A small network was shown many inputs. Here are its activations along a few directions, one row for each input.
Each table varies a few parts of the input and shows all the possible inputs, shuffled.
Descriptions start from the smaller parts, as in this example, which fits no table here: line(4) and (point or (values(2) and ring(5)) or line(11)).
Shared parts are said once, and a part with two or three values counts as separate values.
In the rows, 128 means zero.

Other details of the inputs vary at random and push rows far along two fixed directions, the same in every table; ignore that.

Table:
R1: [119 145 129 137 128 142 134 144 134 135  97 148]
R2: [159 144 163 182 144 105 179  72 128 136 211  99]
R3: [169 157 168 175 140 111 183  74 113 100 193 102]
R4: [104 142 110 128 138 134 127 127 163 106 122 133]
R5: [154  31 119  55 150 100  28 129 109  96 106 127]
R6: [106 130 110 127 114 150 129 145 142 141 121 111]
R7: [123 146 131 127 112 146 133 156 129 138 105 138]
R8: [172  54 144  72 151  90  64 109  74  96 124 133]
R9: [169 152 166 169 116 127 179  87  88 140 193  86]
R10: [142 142 147 167 132 122 167  89  97 141 205  96]
R11: [106 140 129 130 115 143 137 126 130 144  91 131]
R12: [101 144 108 116 128 136 128 135 152 110 132 136]
R13: [184 148 173 168 125 117 189  95 109 129 199  94]
R14: [119 140 132 125 124 129 144 135 150 136  97 143]
R15: [104 143 117 135 130 137 122 148 141 139 122 140]
R16: [187 118 179 171 146 103 158  58  65 132 197  89]
R17: [156 143 158 175 131 122 159 104 111 135 203 100]
R18: [181 153 173 169 127 112 190  92 104 132 203  96]
R19: [123 135  82 148  93 128 123 142 130 117  93 167]
R20: [119 150 130 130 120 139 132 149 127 139 103 148]
R21: [121 144 124 115 123 135 148 148 134 135 112 145]
R22: [174  40 139  59 143  98  46 125  89  92  99 126]
R23: [122 139 122 121 105 155 138 145 128 141 103 118]
R24: [110 147 122 124 115 143 137 137 121 143 101 131]
R25: [105 138 117 142 137 139 124 143 147 135 116 139]
R26: [120 147 125 117 124 130 143 146 139 136 104 143]
R27: [107 137 109 119 132 135 137 145 150 137 130 139]
R28: [178  60 152  97 145  99  82  96  49 132 143 116]
R29: [121 141 125 126 133 132 144 141 146 131  98 142]
R30: [102 146 109 119 131 132 123 133 157 110 125 134]
R31: [129 142 132 128 111 151 135 156 133 136 106 134]
R32: [114 134 119 133 120 148 125 156 148 136 123 127]
R33: [119 148 125 113 113 138 137 144 143 106 110 130]
R34: [103 140 115 132 127 142 126 151 137 139 128 142]
R35: [186  62 160 102 150  95  78 108  55 128 144 133]
R36: [117 144 136 137 120 138 133 138 137 140  96 148]
R37: [115 153 123 116 122 132 136 137 142 107 107 138]
R38: [158  49 138  90 161  85  54  91 106 101 133 125]
R39: [103 137 123 143 129 135 124 136 151 140 117 139]
R40: [107 140 112 122 134 129 132 142 154 137 124 136]
R41: [101 135 110 126 115 146 127 144 137 142 121 115]
R42: [ 91 132 117 136 124 138 127 126 143 144 110 124]
R43: [151  37 120  57 152  95  29 126 104  98 110 129]
R44: [ 94 140 110 130 124 139 127 137 134 143 119 124]
R45: [ 94 135 111 137 132 141 128 131 140 139 113 124]
R46: [111 134 112 120 125 135 132 150 157 136 125 128]
R47: [117 131 113 121 124 140 134 151 161 134 125 124]
R48: [114 146 130 124 122 131 138 126 153 109 100 139]
R49: [107 134 111 130 142 132 133 137 161 133 117 135]
R50: [114 135  73 158 103 120 116 136 144 118 121 155]
Description of these inputs: values(2) and (point or (line(4) and line(6))).
Question: The inputs of R1 and R25 match in every part but the values(2) part. If R28 is changed in the same way as R1 into R25, which row does it become?
Answer: R10
Question: The inputs of R31 and R32 match in every part but the values(2) part. If R36 is changed in the same way as R31 into R32, which row does it become?
Answer: R39
Question: A walk changes only the line(4) part. It starts at R33 and steps to R18. List the rest of the walk in order.
Answer: R7, R9

Table:
R51: [ 89 148 102 114 113 148 125 161 160 125  71 154]
R52: [ 81 146  96 122 116 153 123 161 154 143  85 145]
R53: [135  89 129 114 142 115  91 123 104 143 115 133]
R54: [ 88 148 114 123 118 157 134 166 149 158  89 139]
R55: [ 97 156 110 124 115 146 138 158 160 128  81 155]
R56: [148 145 148 155 128 120 159 106 120 127 150 124]
R57: [131 139 139 159 130 127 149 103 115 143 160 113]
R58: [178  49 139  90 148  89  59 114  77 116 115 138]
R59: [146 126 150 147 131 128 143 110 102 148 166 103]
R60: [118 129 112 148 151 110 130  99 169  96 192 112]
R61: [ 81 136  87 123 143 127 115 133 196  99 139 131]
R62: [ 89 153 101 133 113 152 135 160 149 149  96 145]
R63: [120 133 112 151 146 109 136  97 167  95 200 111]
R64: [149 192 167 211 116 141 222  88 113 152 227  81]
R65: [138  89 126 115 139 116  90 128 102 140 119 134]
R66: [ 89 148 115 124 116 158 137 162 148 160  89 136]
R67: [ 82 130 103 103 118 158 108 172 148 153  70 141]
R68: [133  89 126 114 141 116  88 122 104 137 120 130]
R69: [156 100 149  94 138 112 108 123 110 113 104 134]
R70: [152 144 141 155 120 121 154 112 118 122 156 126]
R71: [ 86 150 105 130 119 149 130 158 153 149  90 148]
R72: [ 93 154 102 119 110 150 133 159 159 123  79 151]
R73: [148  93 125 110 127 112  93 124 105 115 116 135]
R74: [111 133 115 149 153 108 130  94 174  97 187 108]
R75: [173  40 141  84 153  87  53 104  76 113 111 132]
R76: [158 151 160 137 127 123 165 113 121 114 147 122]
R77: [150 146 147 155 127 120 158 109 120 123 154 125]
R78: [ 83 127  82  88 109 150  94 181 158 125  40 165]
R79: [139 138 135 159 124 125 147 113 112 142 163 119]
R80: [140 139 149 152 128 133 156 119 111 152 161 109]
R81: [135  29  97  70 173  81  23 113 133  89 135 131]
R82: [ 91 150 110 125 113 159 137 167 148 156  93 136]
R83: [ 93 152 108 128 107 159 139 167 145 155  99 134]
R84: [108 150 113 101 107 148 131 162 153 112  77 147]
R85: [160 151 155 140 120 124 163 115 119 113 151 122]
R86: [156 153 162 139 129 122 166 111 122 114 148 123]
R87: [151 145 144 157 125 121 157 110 119 124 155 125]
R88: [164  37 136  83 148 103  49 122  66 142 119 117]
R89: [141  87 132 106 134 123  94 137  96 150 118 123]
R90: [151 150 159 136 127 123 163 108 121 110 149 118]
R91: [138 138 140 154 119 135 150 118 108 148 166 103]
R92: [137 140 141 159 131 125 151 111 115 144 161 119]
R93: [151 150 158 138 125 124 166 105 121 113 149 114]
R94: [154 151 157 137 125 125 165 109 120 109 151 116]
R95: [162  42 127  93 146  95  48 113  71 130 125 126]
R96: [156 151 153 140 121 125 164 112 117 112 152 116]
R97: [ 83 149  94 128 111 154 126 161 150 146  90 143]
R98: [ 78 135  86 123 145 125 111 133 199  98 136 133]
R99: [107 160 119 106 112 150 142 165 159 117  74 152]
R100: [147 144 140 155 122 123 154 108 119 120 155 121]
R101: [135 139 135 160 127 128 148 109 113 140 164 114]
R102: [185  53 153  75 149  92  67 109  77 101 117 127]
R103: [ 85 145 110 120 115 160 130 161 148 156  87 132]
R104: [160 151 157 140 123 124 165 115 118 115 149 122]
Question: What is each input in this table made of?
Answer: line(6) and (point or (values(2) and line(4)))
Question: The inputs of R55 and R77 match in every part but the line(6) part. If R68 is changed in the same way as R55 into R77, which row does it become?
Answer: R52
Question: The inputs of R78 and R100 match in every part but the line(6) part. If R104 is changed in the same way as R78 into R100, which row does it become?
Answer: R99
Question: List by row number the other rows that have the line(6) part in common with R73.
Answer: R63, R70, R79, R83, R84, R85, R91, R95
Question: A walk changes only the line(4) part. It starts at R94 and steps to R72. List the rest of the walk in order.
Answer: R52, R59
Question: List by row number the other rows that have the line(6) part in common with R57.
Answer: R53, R56, R66, R69, R74, R75, R93, R103
Question: Change only the line(4) part in R87. List by row number the other rows that result.
Answer: R65, R82, R99
Question: Change only the values(2) part in R97. List by row number the other rows that result.
Answer: R62
